Each row below holds a small network's activations on one input, seen along a few directions.
Each table varies a few parts of the input and shows all the possible inputs, shuffled.
Descriptions start from the smaller parts, as in this example, which fits no table here: one of 5 places around a ring, together with either a single point or (one of 2 separate values, together with one of 4 places along a line) or one of 11 places along a line.
Shared parts are said once, and a part with two or three values counts as separate values.

Other details of the inputs shift rows strongly along two fixed directions, in all tables alike. That doesn't count.

A family of inputs:
r1: [-16 -34  -4 -34 -20  37   9  -9  -8  19 -11  23  13   2   9]
r2: [  8   1  19  13  36 -21  -9  -9  12  13  27 -37  14  -2 -17]
r3: [-12  69 -35  51  -9 -32  -4  15   3 -50 -35 -36 -25  23  27]
r4: [ -2 -22   7 -27  -4  16   9   9 -11  -1  17  49   8  -2   7]
r5: [  4   6  -2 -49   3  35 -14  25 -12   5  -4  58  12 -36  -7]
r6: [  9   7  22  24  18 -19   9   9  -6   7  15 -40   5   0 -39]
r7: [  7  68 -31  43 -11 -36 -14  -8  13 -53 -38 -31 -40  16  32]
r8: [ 21 -13  12  14  24  -5 -19   0   4  19  37 -46  -2  -4  -7]
r9: [ 10 -27  13 -21 -17  16   6 -10   0  -1  -1  42   6  -9  -9]
r10: [-16 -30   5 -26  -5  18  12   1   9  22   9  51  15   0  11]
r11: [  1 -21  10 -18 -19  16  19 -11  -2   6 -13  32  -1 -11 -20]
r12: [  5  -1  17  16  32 -21  -8  -7  10  13  20 -40  17  -1 -22]
r13: [-11  58 -47  40  -1 -18 -20  -7   8 -36 -37 -53 -33  19  47]
r14: [ 19 -14  10  18  20  -5 -17   2   3  19  29 -49   4  -3 -11]
r15: [ 12   6  24  20  15 -18   1  10  -6   4  25 -39  10   1 -34]
r16: [ 14  -1  12  14  35 -24 -13  -2   9  15  41 -29   6  -9  -8]
r17: [-10 -21  14 -27  -4  20  13   1  -7  -4   2  43  16   1  -2]
r18: [ -7 -22  14 -24  -9  19  14  11  -7   2  10  49  12   2   1]
r19: [ -2   3  16  16  28 -21   4  -6   7  19   6 -49   8   2 -33]
r20: [-15 -27  -3 -32   5  15   6 -11   3  11   8  45  16  -7  14]
r21: [ -5 -21   6 -29   1  17   7  -1 -13  -8  10  43  13  -3   4]
r22: [ 38  -1  33  18  17 -23 -13  -2   4   5  36 -24  -8  -7 -22]
r23: [ 12 -28  14 -17 -21  15   6  -1  -1   5   6  48   1  -7  -4]
r24: [-23  66 -43  48 -10 -36  -5   4  15 -27 -39 -45 -23  28  30]
r25: [-19 -31   2 -23  -9  19  12   2   6  21   3  48  18   2   5]
r26: [ 17 -25  11 -27  -8   9  -1 -12  -6  -4  12  43  -2 -10   3]
r27: [  6  96 -48  29   4 -22 -36  39   1 -42 -35 -25 -35 -12  25]
r28: [ 20  -8   7  10  33  -6 -23 -13  -6  10  35 -47   0 -11  -2]
r29: [ 24 -12   5  12  27  -7 -22  -2  -1  15  42 -43  -5 -11   0]
r30: [  8   6  26  16  19 -18  -1   2  -7  -2  18 -45  15  -2 -36]
r31: [  1   3  14  22  23 -21   4   0   7  25  14 -42   4   6 -30]
r32: [-28  44 -51   3 -59   4  12  -8   4 -48 -75  40 -31  15  50]
r33: [ 28   2  24  25  10 -21   1  -4   1  11  17 -34  -8 -10 -39]
r34: [-12 -35  -7 -26 -21  32  17   3  -5  28 -15  24   4   5   7]
r35: [  7 -23  13 -18 -27  14  11  -3  -5  10   2  41   2  -7  -8]
r36: [-14 -22  10 -23  -9  21  14   3  -9  -5  -4  40  19   0  -7]
r37: [-12 -38  -6 -31 -25  35  10   1  -6  25  -4  28  10   4  12]
r38: [-17 -31  -5 -30 -16  34  16  -6  -7  22 -22  19   6   2   3]
r39: [-13  40 -52   4 -46  -5  -1   3   2 -50 -53  50 -44  16  68]
r40: [  5   7  24  19  22 -18   7   2  -6   2   8 -47   9  -4 -41]
r41: [  1   1  17  14  25 -20  -4  -7   8  16  17 -47  16   2 -28]
r42: [-45  26 -68  -5 -47  25   3  -4   1 -37 -77  34 -24  22  74]
Each input here is: one of 2 separate values, together with either a single point or (one of 4 places along a line, together with one of 5 places along a line).
Changing only the choice among 2 separate values turns r13 into r8. The same change can be made to r5. Which row results?
> r27
Changing only the choice among 2 separate values turns r23 into r9. The same change can be made to r39. Which row results?
> r26
Change only the place on the line of 4 in r29. List by row number the other rows that result.
> r4, r16, r39
Change only the place on the line of 5 in r42. List by row number the other rows that result.
> r1, r13, r28, r38

A family of inputs:
r43: [-27 -11 -12 -22 -10  22  13   6  -2  13 -19  27  11   3   6]
r44: [ -9 -20  -3 -14 -20  10  13  -9   0  -4  -6  39   0   7  15]
r45: [  1 -17  -8 -19 -19  16   1  -4   1   0  -3  41  -8  -2  22]
r46: [ 28  -7  20   2  23  -6 -17   7  -2  14  39 -16   3 -15 -17]
r47: [-22 -26  -7 -14 -22  19  18 -10   1   9 -16  23   7  13  13]
r48: [ -7  -9 -10 -23  -7  17  -1   5  -2  -3   0  44   2  -4  22]
r49: [ 23  -1  22  -2  30  -4 -17   6  -8   4  33 -21  10 -18 -24]
r50: [ 23   0  25   5  22 -12  -9   8  -1  14  31 -17   7 -14 -31]
r51: [-21 -16 -17 -24  -8  26   5   4  -4  12 -12  25   7   1  19]
r52: [ 33 -16  26   4  20  -6 -15  -5  -1  15  36 -22   2 -16 -24]
r53: [-26  50 -55  32 -18 -15  -7  -6  12 -34 -51 -29 -29  26  56]
r54: [-20 -16 -15 -24  -8  25   3   4  -2  10  -9  27   8   2  20]
r55: [-13  -4  -5 -21  -9  13   7   7  -1  -2  -7  46   6  -2  10]
r56: [ -4 -12  -5 -24 -13  19   2  -6  -5  -9  -9  39   0  -4  15]
r57: [-27 -18  -5 -15 -18  18  21  -1   1   9 -20  27  11  12   4]
r58: [ 16  69 -10  62  12 -51 -14   6   8 -33 -15 -78 -27   8  -8]
r59: [-12   1  -2 -26 -10  17   7   9  -8  -9 -15  44   8  -8   0]
r60: [ 30  -4  22   1  24  -4 -18   9  -5  12  36 -19   4 -20 -24]
r61: [ -1 -17  -1 -15 -28  15  12  -5  -3  -3 -13  38  -5   1   7]
r62: [ 24 -20  23   3  25 -10 -12  -9   3  13  40 -18   7  -9 -14]
r63: [ 23 -14  33   7  17 -11  -2 -10  -5   5  29 -27   9  -7 -34]
r64: [ 17  -4  33   6  21 -13   1   0  -4   4  22 -23  13  -9 -42]
r65: [-28 -18  -6 -16 -18  19  23  -2  -1  12 -23  24   9  11   2]
r66: [  4  -9  21   4  27  -5  -4   4   1  25  25 -34  20  -5 -31]
r67: [-19 -24 -15 -21 -13  24   9 -10   0  13 -14  22   3   6  21]
r68: [ 28 -20  31  11  12 -14  -3  -8   1  15  35 -23   2  -5 -28]
r69: [ 15 -11  30   9  21 -16   2  -2   1  11  30 -18  12  -4 -32]
r70: [-30  46 -49  37 -25 -17   7  -8   9 -31 -57 -34 -29  31  43]
r71: [-15  66 -42  39 -26 -28   1   6   9 -46 -53 -14 -36  22  36]
r72: [ 15  80 -18  57  18 -48 -23  13   6 -35 -14 -74 -26   1  -2]
Describe the family of inputs behind these rows.
> one of 5 places around a ring, together with either one of 2 separate values or one of 4 places along a line
Changing only the place on the ring of 5 turns r51 into r65. The same change can be made to r46. Which row results?
> r71
Start at r59 and move only the place on the ring of 5, one step at a time. The first step leads to r64. Which rows follow, in order?
> r63, r56, r49
